Each row has a name. Each question is about the rows just above it.

[157  50 228 118 125 120 130  74  99  84] : sot
[145 105 155 118 125 120 133 108 118 114] : tosug
[153  84 179 102 125 120 141  71 118 104] : zav
[153  84 179 102 125 120 141  95 118 109] : vot
[146 106 152 118 125 120 133 108 118 115] : lilu
Number of entries in [145 105 155 118 125 120 133 108 118 114]: : 10
Number of entries in [153  84 179 102 125 120 141  95 118 109]: : 10
Count the entries of [153  84 179 102 125 120 141  71 118 104]: : 10
How many entries does [157  50 228 118 125 120 130  74] have? : 8
Number of entries in [153]: : 1
Count the entries of [157  50 228 118 125]: : 5
Number of entries in [157  50 228 118]: : 4

[107 203  71 163] = tosug
[181 183  20 157] = zak
[107 203  71  48] = votel
[181 183  20  81] = lavuz
[ 63 133 186 198] = tev
How many entries does [181] have? : 1
Count the entries of [181 183]: : 2

[176  80 140 189 156 182  85 161 120 162 156  77  97 157] = nepid
[114 177 169  92  95 175 206 123  74  89  73  97 207 146] = ruvi
[ 87 185  92 100 120 117 130 123 159 112  89 175  99 115] = vot
[122 185 128 145 105 144 136 133 141 122  70 201 132 103] = Ridi
[171  91 142  98 119  70  75 165 176 204 139 148  50  76] = tosug
[ 97 188 107 109 108 134 132 135 143 115  71 162 101 114] = lavuz
[ 20 181  44 134 153 108 163 100 126  44 155 108 117 193] = zak
[ 53 177  88 108 128 122 181 129 113  74 128  91 123 183] = lilu
Count the entries of [ 20 181  44 134 153 108 163 100 126]: : 9
Number of entries in [ 87 185  92]: : 3
Count the entries of [ 87 185  92 100 120 117 130 123 159 112  89 175]: : 12
Number of entries in [ 20 181  44 134 153 108 163 100 126  44 155]: : 11
Count the entries of [ 20 181  44 134 153 108 163 100 126  44 155 108 117 193]: : 14
Number of entries in [ 53 177  88 108 128 122 181 129 113  74 128  91]: : 12
How many entries does [ 20 181  44 134 153 108 163 100 126  44 155 108 117] have? : 13

[ 87 131 160 151  48 147  61 170 132  78  57  48 104  58 128 181 181 104
 140  79 104 239 140  35  42 172 175 185  78 204 138  92 104  75 196 102
 165  56  14 128 172  70  76 142] = lilu
[113 200  16  54  94 122  59 158 182 176  76 230  63 111 133 184 238  47
 147 105  91 186 107 121 103 175 197 210 112 109 168 144  34  39 144 179
 129 156 134 125 194 117 139 127] = vot
[ 87 131 160 151  48 147  61 170 132  78  57  48 104  58 128 181 181 104
 140  79 104 239 140  35  42 172 175 185  78 204 138  92 104  75 196 102
 165  56  14 128 172 108  29  45] = zav
Number of entries in [113 200  16  54  94 122  59 158 182 176  76 230  63 111 133 184 238  47
 147 105  91 186 107 121 103 175 197 210 112 109 168 144  34  39 144 179
 129 156 134 125 194 117 139 127]: : 44
How many entries does [ 87 131 160 151  48 147  61 170 132  78  57  48 104  58 128 181 181 104
 140  79 104 239 140  35  42 172 175 185  78 204 138  92 104  75 196 102
 165  56  14 128 172  70  76 142] have? : 44
Count the entries of [ 87 131 160 151  48 147  61 170 132  78  57  48 104  58 128 181 181 104
 140]: : 19
Number of entries in [ 87 131 160 151  48 147  61 170 132  78  57  48 104  58 128 181 181 104
 140  79 104 239 140  35  42 172 175 185]: : 28
How many entries does [113 200  16  54  94 122  59 158 182 176  76 230  63 111 133 184 238  47
 147 105  91 186 107 121 103 175 197 210 112 109 168 144  34  39 144 179
 129 156 134 125 194] have? : 41
Count the entries of [113 200  16  54  94 122  59 158 182 176  76 230  63 111 133 184 238  47
 147 105  91]: : 21

[ 94 175  96 109 154 112 186 163  68]  tosug
[ 93  52 124  64 126 180 220 192 160]  zak
[168 196 127 162 113  40 127 132 131]  zav
Number of entries in [ 94 175  96 109 154 112 186 163  68]: : 9
Count the entries of [ 94 175  96 109 154 112 186]: : 7

[106  86  92  20] = Ridi
[103 106  19 176] = ruvi
[ 30 128  55 146] = sot
[ 62 103 100  31] = votel
[ 57 122  36 170] = lilu
Count the entries of [103]: : 1
How many entries does [57] have? : 1
Count the entries of [103 106  19 176]: : 4
Number of entries in [ 62 103 100]: : 3
Number of entries in [ 57 122  36]: : 3
How many entries does [ 30 128  55 146] have? : 4

[136 129 138 222 163] : tosug
[167 190 111 142 187] : nepid
[128 132 137 202 144] : zav
Number of entries in [136 129 138 222 163]: : 5
Count the entries of [167 190 111 142 187]: : 5
How many entries does [128 132] have? : 2
Count the entries of [128 132 137 202]: : 4

[139 165   2  33 103 130 162 131] : lilu
[139 165   2  33 130  68 141 148] : sot
[225 177  14  79 148  68 133 135] : Ridi
[139 165   2  33 103 130 162 120] : vot
How many entries does [139 165   2  33 130  68] have? : 6
Count the entries of [139 165   2  33]: : 4
Number of entries in [225 177  14  79 148]: : 5
Count the entries of [225 177]: : 2
How many entries does [139 165   2  33 103 130] have? : 6
Count the entries of [139 165   2  33 103 130]: : 6

[142 105 203 160  90 138] : zak
[176 226 154 126 136 160] : lilu
[176 226 154 126 136 147] : sot
[108 119 106  83 143 138] : zav
[103 105 203 160  90 138] : Ridi
Count the entries of [142 105 203 160  90 138]: : 6
How many entries does [142 105] have? : 2

